Each row below holds a small network's activations on one input, seen along a few directions.
In each table, some parts of the input vary, and every possible input appears once, in random order.
A made-up example of a description, with smaller parts first: one of 5 places around a ring, together with either a single point or (one of 2 separate values, together with one of 4 places along a line) or one of 11 places along a line.
Shared parts are said once, and a part with two or three values counts as separate values.
In the rows, zero is written as 128.

Rows:
row 1: [ 74 118 126 115 146 127 137 125 135 122  85 139 169 121 132 129  98 110
 102]
row 2: [160  52 194  59  17  74 149 104 175 140 172 130 210 202 182  70 194 215
 181]
row 3: [147 160  95 160 157 151 120 140 116 136 141 128  97 117 109 127 121 103
 136]
row 4: [ 98  99 115 131 136 130 146 121 109 113 101 134 138 116 118 128 102 117
  74]
row 5: [128 107 141 132 120 114 137 126  92  91  98 111  94  90 103 155 104 136
  44]
row 6: [124 178 107 143 167 148 111 143 143 146 126 132 127 122 122 128 118  94
 163]
row 7: [ 93 113 123 127 138 127 143 115  94  99 116 138 105 114 116 133  89 121
  57]
row 8: [175 169 120 163 140 134 111 146  97 114 136 105  53  92  95 152 124 124
 107]
row 9: [ 67  99 126 117 149 131 134 119 140 133  77 135 177 121 143 157 123 114
 127]
row 10: [211 110 177  87  37  98 122 125 188 163 212 124 166 205 176  71 212 197
 239]
row 11: [117 158 107 145 171 153 109 138 149 156 118 128 134 120 133 156 142  98
 188]
row 12: [141 174 103 156 158 148 118 134  99 122 154 131  64 115 108 131 109 107
 119]
The inputs of row 1 and row 6 match in every part but one. If row 5 is changed in the same way as row 1 into row 6, which row does it become? -> row 8
What do these inputs look like to the network? -> one of 2 separate values, together with either a single point or one of 5 places along a line

Rows:
row 13: [100 202  65 191 223 172 115 149  71 105  94 130  45  61  71 162  52  51
  55]
row 14: [102 192  73 194 226 171 108 150  76 111  75 116  46  46  73 197  73  56
  70]
row 15: [152  74 168  75  50 101 137 111 191 166 177 139 215 210 189  77 201 186
 228]
row 16: [ 58 170  88 166 220 157 124 139  79  95  52 128  80  50  80 185  44  57
  30]
row 17: [177  73 189  69  25  84 140 106 170 146 198 130 177 204 182  76 203 212
 201]
row 18: [152  78 195  59  34  80 136 113 192 149 163 131 217 201 187  77 191 201
 204]
row 19: [ 82 149  76 181 208 159 132 139  64  92  58 122  68  48  69 179  50  63
  10]
row 20: [198 110 174  81  39  96 128 123 188 161 208 131 182 209 174  54 198 193
 228]
row 21: [200 100 181  85  41  96 121 125 194 165 188 118 182 195 178  90 219 197
 243]
row 22: [ 81 165  82 178 210 162 125 133  58  90  85 128  39  58  78 185  55  68
  26]
row 23: [ 57 166  60 183 237 176 125 136  77 111  66 136  78  59  82 183  55  44
  54]
row 24: [177  58 183  74  23  81 146 113 176 145 170 124 206 196 173  71 197 208
 186]
The inputs of row 20 and row 21 match in every part but one. If row 13 is changed in the same way as row 20 into row 21, which row does it become? -> row 14
What do these inputs look like to the network? -> one of 2 separate values, together with one of 6 places around a ring
Change only the choice among 2 separate values in row 24. List by row number the other rows that result. -> row 19
Change only the choice among 2 separate values in row 18. List by row number the other rows that result. -> row 16

Rows:
row 25: [173 125 148 128  94 111 122 132 131 131 140 109 120 131 130 130 161 161
 149]
row 26: [154  93 151 112  78 106 144 114 113 115 157 126 124 149 133 105 142 166
 106]
row 27: [117 157 103 149 171 152 118 136 131 141 122 130 118 114 120 149 125  96
 154]
row 28: [109 131 117 124 134 129 141 116 103 114 143 145 111 133 122 103  94 121
  86]
row 29: [128 128 122 130 120 128 141 121  97 106 151 139  92 133 121 109 102 129
  80]
row 30: [164 152 121 150 130 129 118 139 106 120 141 116  82 112 107 133 129 132
 120]
row 31: [114 109 134 110 118 122 136 124 149 133 128 135 166 144 140 110 133 133
 142]
row 32: [108 124 127 118 132 129 124 129 154 148 113 136 175 144 148 124 140 123
 169]
row 33: [ 96 139 102 135 158 146 133 127 127 132 119 146 140 131 125 113  97  96
 114]
row 34: [116 128 124 123 142 138 118 132 160 158 113 130 167 137 150 144 152 116
 187]
row 35: [170 109 150 119  85 109 133 127 129 123 147 114 125 137 128 115 149 161
 125]
row 36: [163 132 147 129 112 124 113 136 148 140 136 110 120 128 138 148 165 145
 169]
row 37: [146 122 122 135 113 124 143 120  87 106 156 133  84 129 114 109 110 138
  77]
row 38: [104 108 129 110 124 127 133 123 154 141 120 141 178 150 146 108 128 124
 144]
row 39: [155 130 149 123 102 116 121 134 140 130 135 116 128 136 137 130 154 152
 152]
row 40: [129 161 117 140 150 136 119 135 119 129 128 129 110 117 116 129 114 112
 129]
row 41: [109 155 106 143 160 144 125 134 123 131 121 135 126 120 120 129 114 103
 136]
row 42: [153 114 150 114  92 113 131 128 139 123 142 121 133 142 135 115 142 151
 127]
row 43: [ 99 154 100 144 166 149 123 133 128 140 113 141 138 126 126 129 109  94
 138]
row 44: [ 87  92 129 103 117 123 143 110 141 132 129 154 175 162 151  98 120 134
 126]
row 45: [170 153 119 156 140 137 109 140 115 129 142 110  74 105 107 151 140 125
 137]
row 46: [162 137 122 142 121 127 130 133 104 113 147 122  86 117 107 119 117 132
  96]
row 47: [145 135 142 122 125 126 115 132 152 148 128 117 140 128 140 144 158 135
 177]
row 48: [144 143 122 138 128 131 129 134 113 113 141 128  93 122 114 119 110 123
  98]
row 49: [135 116 146 108 106 115 132 124 144 131 135 128 152 142 136 110 134 142
 134]
row 50: [ 89 124 106 127 145 137 146 115 109 116 137 151 126 135 126 102  94 113
  93]
row 51: [ 78 123 101 127 151 142 142 113 114 124 128 156 138 141 131 101  88 105
  96]
row 52: [126 129 130 124 137 134 121 133 156 150 122 124 155 131 144 144 157 125
 184]
row 53: [118 125 132 118 126 125 127 130 149 140 122 130 163 138 143 125 145 132
 167]
row 54: [106 140 107 135 152 141 135 129 123 124 128 141 129 125 120 114 102 104
 112]
row 55: [179 127 146 133 104 120 114 134 139 140 141 104 112 123 130 148 173 155
 167]
row 56: [147 157 121 146 137 134 117 139 115 120 136 122  90 117 114 133 122 122
 122]
row 57: [118 100 145 100  99 111 142 111 130 123 144 140 150 154 141 100 126 150
 116]
row 58: [153 159 119 152 147 142 108 141 123 130 137 116  82 110 114 152 133 115
 140]
row 59: [126 146 118 132 141 133 130 130 118 122 134 135 113 122 115 114 102 113
 104]
row 60: [136  98 150 107  85 110 142 115 123 115 152 133 131 154 140 105 134 158
 109]
row 61: [136 162 115 146 160 145 111 137 127 138 129 123 102 111 115 149 125 105
 147]
row 62: [107 156  98 149 176 157 116 135 135 149 114 135 130 121 125 149 120  87
 156]
row 63: [ 82  91 142 138 154 120 130 133  99  94  20  93 124  48 100 221 107 120
  40]
row 64: [138 132 144 117 114 118 122 130 145 139 128 123 148 135 138 125 146 141
 159]
row 65: [ 97  93 134 103 111 118 147 111 136 125 138 147 164 156 145  99 125 142
 123]
row 66: [ 93  62 169 116 120  98 132 125 124 102  19  91 161  67 124 219 138 145
  71]
What do these inputs look like to the network? -> one of 2 separate values, together with either a single point or (one of 4 places along a line, together with one of 5 places along a line)
The inputs of row 62 and row 34 match in every part but the choice among 2 separate values. If row 40 is changed in the same way as row 62 into row 34, which row does it become? -> row 64
The inputs of row 52 and row 27 match in every part but the choice among 2 separate values. If row 66 is changed in the same way as row 52 into row 27, which row does it become? -> row 63
Change only the choice among 2 separate values in row 56. List by row number the other rows that result. -> row 39
Start at row 65 and move only the place on the line of 4, one step at a time. The first step leads to row 31. Which rows follow, in order? -> row 53, row 52
Change only the place on the line of 5 in row 59. List by row number the other rows that result. -> row 33, row 46, row 48, row 54
